A small network was shown many inputs. Here are its activations along a few directions, one row for each input.
In each table, some parts of the input vary, and every possible input appears once, in random order.
A made-up example of a description, with smaller parts first: line(4) and (point or ring(9) or (values(3) and ring(5))).
Shared parts are said once, and a part with two or three values counts as separate values.
In the rows, zero is written as 128.

Other details of the inputs shift rows strongly along three fixed directions, in all tables alike. That doesn't count.

Rows:
x1: [116 150 121 130 133  92 124 144 170 133 152 172]
x2: [150 100 123 140 145 161 147 114  98 134  81  62]
x3: [136 139 140 126 159  95 139  90 115  88 114 120]
x4: [134 105 127 122 135 123 133 123 111 119 119 120]
x5: [154 107 120 140 139 160 151 114  97 136  81  62]
x6: [132 139 135 131 154  97 137  85 120  84 113 119]
x7: [120  65 140 108  53 153  98 154  79 132 206 156]
x8: [123  85 126 101  67 147 122 136  88 130 136 120]
x9: [123 142 126 139 127 163 120 166 159 187 113 113]
x10: [139 136 129 124 127  76 146 102 122  83 133 150]
x11: [121 155 115 152 165 129 134 142 162 150 109 120]
x12: [122 169 128 143 160 136 134 148 160 146 105 121]
x13: [128 104 133 112  96 118 130 110  97  94 125 127]
x14: [111 159 134 127 126  96 119 146 169 130 146 173]
x15: [131 163 134 144 157 136 133 145 169 149 104 119]
x16: [127 158 135 118 131  96 120 137 176 138 158 166]
x17: [125 129 114 141 138 159 122 164 162 188 120 113]
x18: [149 150 139 125 150  94 147  92 112  94 114 120]
x19: [ 99  78 122 131  70 210 105 175 115 191 185 137]
x20: [148 141 121 137 146  97 147  93 117  85 105 130]
x21: [137 139 132 129 156 102 132  83 118  84 110 125]
x22: [118 165 122 145 164 133 127 133 161 153 115 115]
x23: [117 161 122 124 132 101 111 132 169 135 153 175]
x24: [136  92 148 108 104 115 127 111 102  99 125 127]
x25: [120 123 113 131 127 164 122 132 125 158 116  94]
x26: [128  98 133 110 104 123 121 108  96  92 121 134]
x27: [123  97 136 112 102 118 125 110  98  92 124 128]
x28: [112 162 129 126 123 101 120 146 173 125 146 172]
x29: [135 129 128 138 155  94 144  94 122  81 108 124]
x30: [138 119 115 133 140 170 142 105  95 127  87  57]
x31: [136 117 124 135 137 170 146 118  95 123  76  62]
x32: [125  90 146 125  95 149 133 124  86 115 174 147]
x33: [119 145 128 114 118  75 116 154 172 134 175 203]
x34: [129  93 144 122  87 128 127 107  90  88 182 174]
x35: [134  95 127  97  81  94 132 121  96 100 159 158]
x36: [140 132 124 125 132  82 136  98 124  80 129 157]
x37: [117 162 126 125 126 105 115 144 171 125 143 179]
x38: [138 129 133 133 160  92 146 100 116  85 109 125]
x39: [120 153 119 138 149 113 128 150 164 150 133 149]
x40: [124  92 104 119 107 193 121 172 117 190 123  93]
x41: [109 153 130 123 138  95 112 135 170 134 157 168]
x42: [105 135 124 137 141 165 113 169 154 180 113 116]
x43: [122 139 121 134 137 163 115 156 161 191 125 108]
x44: [147 105 137 105  99 113 133 102  98 109 137 121]
x45: [155 134 135 130 150  94 153  98 126  87 110 121]
x46: [127  57 124  67  42 145 109 139  76 135 178 139]
x47: [138 115 123 132 148 165 141 109  88 134  86  59]
x48: [140 136 125 138 149  94 149  95 120  83 108 123]
x49: [141 138 143 124 160  95 139  91 115  90 113 121]
x50: [129 103 140  94  75  98 127 122  95  96 152 158]
x51: [143 148 136 122 152  98 147  93 115  87 116 118]
x52: [117 150 124 127 137  91 124 147 166 135 152 174]
x53: [128 112 127 127 135 161 119 134 130 163 116  93]
x54: [141 146 138 126 153  95 144  91 113  90 115 119]
x55: [102 125 107 116 100 159  92 169 160 191 160 153]
x56: [137 105 111 144 143 164 145 112  95 127  80  63]
x57: [120  90 133 134  91 188  98 174 105 175 175 125]
x58: [ 97 120 132 130  73 134  80 186 161 165 228 204]
x59: [129 123 121 125 133 162 124 138 119 164 116  96]
x60: [131 109 132 112  91 117 133 110  95  96 124 127]
x61: [105 153 137 116 109  80 110 151 175 126 169 200]
x62: [143 138 126 132 150  95 153  99 121  82 111 122]
x63: [129 126 126 129 123 162 129 149 118 160 104 101]
x64: [118 165 131 147 162 133 130 146 158 149 103 122]
x65: [142  99 139 104 105 114 129 101 100 106 137 121]
x66: [124 171 120 151 153 139 126 140 160 147  99 127]
x67: [128 160 106 149 163 138 131 140 164 145 107 126]
x68: [141  99 145 108  98 115 132 112 100 101 125 126]
x69: [119 150 116 131 134  97 116 140 170 131 148 179]
x70: [111 143 123 130 139  92 119 144 171 131 151 173]
x71: [139  99 124 106 107 114 141 116  94  98 134 127]
x72: [133  98 112 123 116 196 132 132  81 168  97  53]
x73: [134 115 118 137 142 167 138 103  94 130  85  58]
x74: [137 134 125 122 129  81 143 102 127  77 134 150]
x75: [111  95 125 150 109 217 124 159 109 184 148 101]
x76: [121  96 136  98  75 101 120 117 102  91 151 158]
x77: [123 171 120 146 159 132 131 133 160 155 115 115]
x78: [123 139 132 128 139  90 119 143 176 136 151 172]
x79: [125 165 133 145 162 133 130 147 158 152 103 123]
x80: [138 144 144 130 148  96 146 101 114  84 103 124]
x81: [126 170 113 143 162 141 124 131 163 148 112 121]
x82: [120 165 122 150 159 139 122 140 162 145  99 127]
x83: [120 158 135 145 168 133 125 147 159 149 102 123]
x84: [136 102 142 106 104 116 131 116  92  99 125 130]
x85: [112 158 130 149 164 134 125 143 163 145 103 120]
x86: [146 138 151 131 145  96 145  98 123  86 102 122]
x87: [138 103 136 102 109 115 129 106  91 106 137 125]
x88: [128  98 133  97  77 106 117 115 100  90 148 164]
x89: [138 104 145 148 135 174 146 117  84 125 131 103]
x90: [127  43 148 101  42 166 118 135  72 131 199 151]
x91: [143 141 124 138 144  93 151  95 118  85 108 123]
x92: [122 172 117 148 156 133 129 131 161 154 114 115]
x93: [136  91 122 160 124 218 116 134  75 150 115  64]
x94: [123 111 137 149 109 178 100 172 137 180 171 129]
x95: [129 155 120 148 170 129 134 145 159 154 109 122]
x96: [104 109 135 128  77 141  89 176 140 158 215 183]
x97: [116 163 126 120 131  98 120 137 171 133 159 167]
x98: [152 140 132 132 150  91 153 101 113  91 109 125]
x99: [128 129 109 130 124 167 120 131 121 160 112 100]
x100: [121 123 116 129 129 163 124 134 123 160 117  93]
x101: [121 150 111 153 170 135 124 137 163 147 105 127]
x102: [127 167 131 142 161 136 133 149 160 148 104 122]
Description of these inputs: line(6) and (values(2) or (values(3) and line(5))).
The inputs of x17 and x36 match in every part but the line(6) part. If x9 is changed in the same way as x17 into x36, which row does it become?
Answer: x66
The inputs of x71 and x62 match in every part but the line(6) part. If x42 is changed in the same way as x71 into x62, which row does it become?
Answer: x85
The inputs of x80 and x79 match in every part but the line(6) part. If x72 is changed in the same way as x80 into x79, which row does it become?
Answer: x18
Which other rows does x45 become when the line(5) part takes its other values? List them by row number.
Answer: x2, x5, x17, x78
Which other rows does x4 become when the line(6) part takes its other values? List them by row number.
Answer: x29, x38, x70, x78, x101
Which other rows does x94 become when the values(2) part takes its other values? List them by row number.
Answer: x90
Which other rows does x93 become when the values(2) part takes its other values? List them by row number.
Answer: x34
A walk changes only the line(6) part. It starts at x15 and steps to x102. List the rest of the walk in order.
Answer: x12, x31, x28, x37

Rows:
x103: [115  93 109 137 122 210 110 174 124 205 122  85]
x104: [145 195 157 168 205  72 157  98 165  87 106 139]
x105: [137  91 129 113  95 105 137  95  75  69 148 146]
x106: [131 123 128 130 124  91 131 114 132  91 152 162]
x107: [141  98 156 103  88 104 129  93  76  76 152 134]
x108: [107 123 132 126 103 170 104 171 152 192 158 139]
x109: [133  96 137  84  77  93 125  99  86  73 123 137]
x110: [152 190 120 157 217  92 165  92 159 108  60  89]
x111: [140 195 131 160 213  97 160 103 158  98  45  96]
x112: [143  85 127 116  93 103 136  96  79  69 146 147]
x113: [145 197 143 175 224 109 148  88 150  98  75  92]
x114: [155 140 142 158 168 141 154 110 112 111  89  84]
x115: [108 162 120 139 132 104 115 149 172 136 166 188]
x116: [124 131 136 141 131 141 122 155 150 162 140 134]
x117: [142  93 124  79  89  87 137  92  83  84 136 132]
x118: [136 156 117 177 193 181 145 107 121 136  61  43]
x119: [127 135 129 130 121 105 127 107 127  95 148 163]
x120: [103 116 109 112  98 153 105 185 161 188 128 140]
x121: [119 165 145 129 120 111 110 152 168 143 169 175]
x122: [116 105  94 112 107 201 113 164 133 215 109  77]
x123: [122 147 112 111 123  87 118 151 181 154 152 172]
x124: [135 113 135 128 136 144 130 106 103 116 117 104]
x125: [137 124 147 132 134 124 141 116 108 112 125 117]
x126: [101 119 110 130 105 172 102 167 155 184 158 141]
x127: [124  98 127 119 113 147 118 138 109 140 143 124]
x128: [126 115 110  98  99 135 116 132 122 152 130 114]
x129: [110 157 134 129 140  99 110 150 174 142 167 182]
x130: [149  91 152 106  91 105 140 102  77  74 150 141]
x131: [119 109 123 135 109 221 114 171 123 205 124  84]
x132: [135 127 147 131 134 125 139 114 107 112 126 116]
x133: [137 160 116 181 207 166 156 111 129 131  62  57]
x134: [105 162 126 113 123  89 113 158 182 140 138 182]
x135: [117 160 143 129 125 109 117 156 166 144 169 178]
x136: [140  83 133  89  82  89 134 105  88  74 120 140]
x137: [113 117 100 152 129 194 118 167 137 188 121 105]
x138: [144  52 121 122 107 190 131 118  55 135 102  56]
x139: [144  90 123  81  90  86 139  94  84  84 136 133]
x140: [135  70 112 126  94 198 127 110  49 126 104  60]
x141: [142 127 145 131 131 129 142 119 106 109 126 119]
x142: [110 145 121 137 129 106 116 151 174 139 167 181]
x143: [106 159 123 135 134 102 115 148 176 136 168 183]
x144: [107 162 128 113 121  93 111 151 186 140 138 182]
What is each input in this table made of?
Answer: line(6) and (values(2) or line(5))
The inputs of x138 and x124 match in every part but the line(6) part. If x123 is changed in the same way as x138 into x124, which row does it become?
Answer: x122
Which other rows does x128 become when the values(2) part takes its other values? List them by row number.
Answer: x109
List by row number the other rows that have the line(6) part in common with x115.
Answer: x117, x129, x132, x134, x135, x143
Which other rows does x112 become when the line(5) part takes its other values? List them by row number.
Answer: x106, x114, x116, x138

Rows:
x145: [119 192 113 136 157 103 131 143 189 144 101 147]
x146: [119  93 129 109  75 121 119 150 133 142 187 171]
x147: [135 186 109 146 188 121 154 120 154 137  64  89]
x148: [130 182 126 182 196 145 139 104 150 121  73  83]
x149: [117 109 137 106  87 124 116 160 129 144 180 166]
x150: [ 92  93 109  92  82 155  91 193 153 203 150 145]
x151: [133 101 122 132 123 162 137  98  92 126 117  81]
x152: [115 166 127 122 155  83 121 144 205 153 133 169]
x153: [116 115 131 104  93 133 109 143 141 148 180 164]
x154: [115 102 108 144 129 209 123 137  94 171  99  55]
x155: [146 187 146 177 212 144 156 109 155 145  75  82]
x156: [142 104 140 135 126 165 143 119  87 116  99  82]
x157: [134  87 104 119 131 186 121 144 108 184  80  47]
x158: [117 121 139 119 107 144 114 156 126 164 157 143]
x159: [151  90 135 121 108  91 144  68  66  30 123 141]
x160: [ 99  98 115 124  76 174 100 194 147 193 170 152]
x161: [113 109 127 133  95 191 105 183 139 188 138 119]
x162: [139 115 145 140 124 168 130 121  94 131  98  88]
x163: [162 101 147 102 115  84 140  62  66  43 142 125]
x164: [111 177 131 154 157  96 127 157 187 140 151 176]
x165: [118 179 135 138 148  35 123 119 189  75 175 242]
x166: [131  89 124 109 118 145 130 118  96 122  82  83]
x167: [113  93 112 109  88 123 112 147 119 132 179 177]
x168: [130 181 138 148 163  98 122 156 194 152 156 168]
x169: [148  84 146  89  98  69 138  70  74  36 104 128]
x170: [143 104 109 103 107 147 147 108  96 131  91  81]
x171: [132 115 107 110 115 149 141 124  97 134  84  83]
x172: [123 195 112 144 161 112 130 142 189 146  88 134]
x173: [138 183 147 173 205 140 151 115 138 132  74  86]
x174: [116 103 118 107  81 119  98 139 130 144 192 164]
x175: [147 174 125 179 202 129 150 123 156 136  92  90]
x176: [125 200 151 141 179  56 134 105 172  77 145 184]
x177: [104 113 117 125 102 199  98 174 136 191 142 116]
x178: [114 107 127 101  84  67 114 128 129  85 199 225]
x179: [129 110 137 119 104 144 127 146 132 151 156 137]
x180: [117 196 135 161 177 126 117 141 190 140 119 145]
x181: [165 100 125  82  95  64 150  66  69  47 119 124]
x182: [149 103 150 100 114  87 145  66  60  38 139 129]
x183: [112  95  99 133 108 190 113 168 141 196 148 127]
x184: [142 100 141 109 111  83 145  60  61  40 140 127]
x185: [131 189 145 152 176  46 148 113 172  80 147 184]
x186: [151 113 138 135 136 157 133 117  93 140 112  82]
x187: [138 102 138 130 125 161 143 125  84 121 108  86]
x188: [123 101 107 118  98 124 106 151 137 148 180 172]
x189: [101  98 119  81  81 108  99 168 149 162 167 173]
x190: [136 176 132 185 192 138 148 125 156 124  77  96]
x191: [126 105 122 136 120 164 129 106  88 118 109  85]
x192: [139 107 146 132 121 165 135 116  83 125 103  88]
The inputs of x180 and x176 match in every part but one. If x172 is changed in the same way as x180 into x176, which row does it become?
Answer: x171
What is each input in this table made of?
Answer: line(6) and (values(2) or ring(6))
List by row number the other rows that have the line(6) part in common with x151.
Answer: x146, x152, x153, x155, x170, x179, x183
Which other rows does x155 become when the line(6) part takes its other values? List them by row number.
Answer: x158, x162, x173, x186, x192
List by row number the other rows that have the line(6) part in common with x182.
Answer: x147, x149, x158, x167, x184, x185, x189
Which other rows does x171 become when the values(2) part takes its other values? List them by row number.
Answer: x150

Rows:
x193: [ 98  95 104 110  78 163  87 162 144 170 177 163]
x194: [143 118 118 145 144 167 140 142 123 159 102  95]
x195: [128 176 129 140 151  98 132 146 184 148 123 158]
x196: [122 115 133 121 122 128 116 164 152 167 156 154]
x197: [140 128 191 126 109 103 150  81  93  47 137 145]
x198: [107 187 113 157 164 120 113 137 191 152 116 145]
x199: [113  88 106 134 108 194 117 155 110 170  89  84]
x200: [103 106 115 117  82 129 109 166 137 152 201 180]
x201: [120  86 104 118  99 195 116 146  98 153  83  66]
x202: [135  98 129 114 115 126 150 103  75  92  96 101]
x203: [147 107 123 115 116 139 135 100  95 114 134 112]
x204: [132  74 127 111 105 181 128 143  88 170  98  66]
x205: [121  82 104 149 110 195 119 145 101 156 128  86]
x206: [154 112 151 102 125  81 143  66  81  67 119 110]
x207: [159 125 139 111 118  83 148  64  86  62 118 120]
x208: [133 163 132 145 186 133 131 122 159 152 117 108]
x209: [122 111 139  97  90  50 129 119 122  69 188 223]
x210: [137 110 141  92 108 102 128 120 111 109 127 123]
x211: [143 178 132 141 188  93 163  88 126  71  64  96]
x212: [140 105 124 127 103 128 130 129 112 126 166 136]
x213: [125 175 135 163 183 113 127 149 187 161 147 139]
x214: [130 173 118 160 199 139 150 100 137 120  89  94]
x215: [ 95 138 119  96  79  94  99 152 157 146 193 204]
x216: [127 131 161 131 105 138 106 139 100 111 153 149]
x217: [115 168 118 168 175 122 123 154 192 146 116 157]
x218: [138 180 125 140 167 116 139 134 170 137  91 114]
What is each input in this table made of?
Answer: values(2) or (line(4) and ring(6))
List by row number the other inputs of the same sort as x216.
Answer: x197
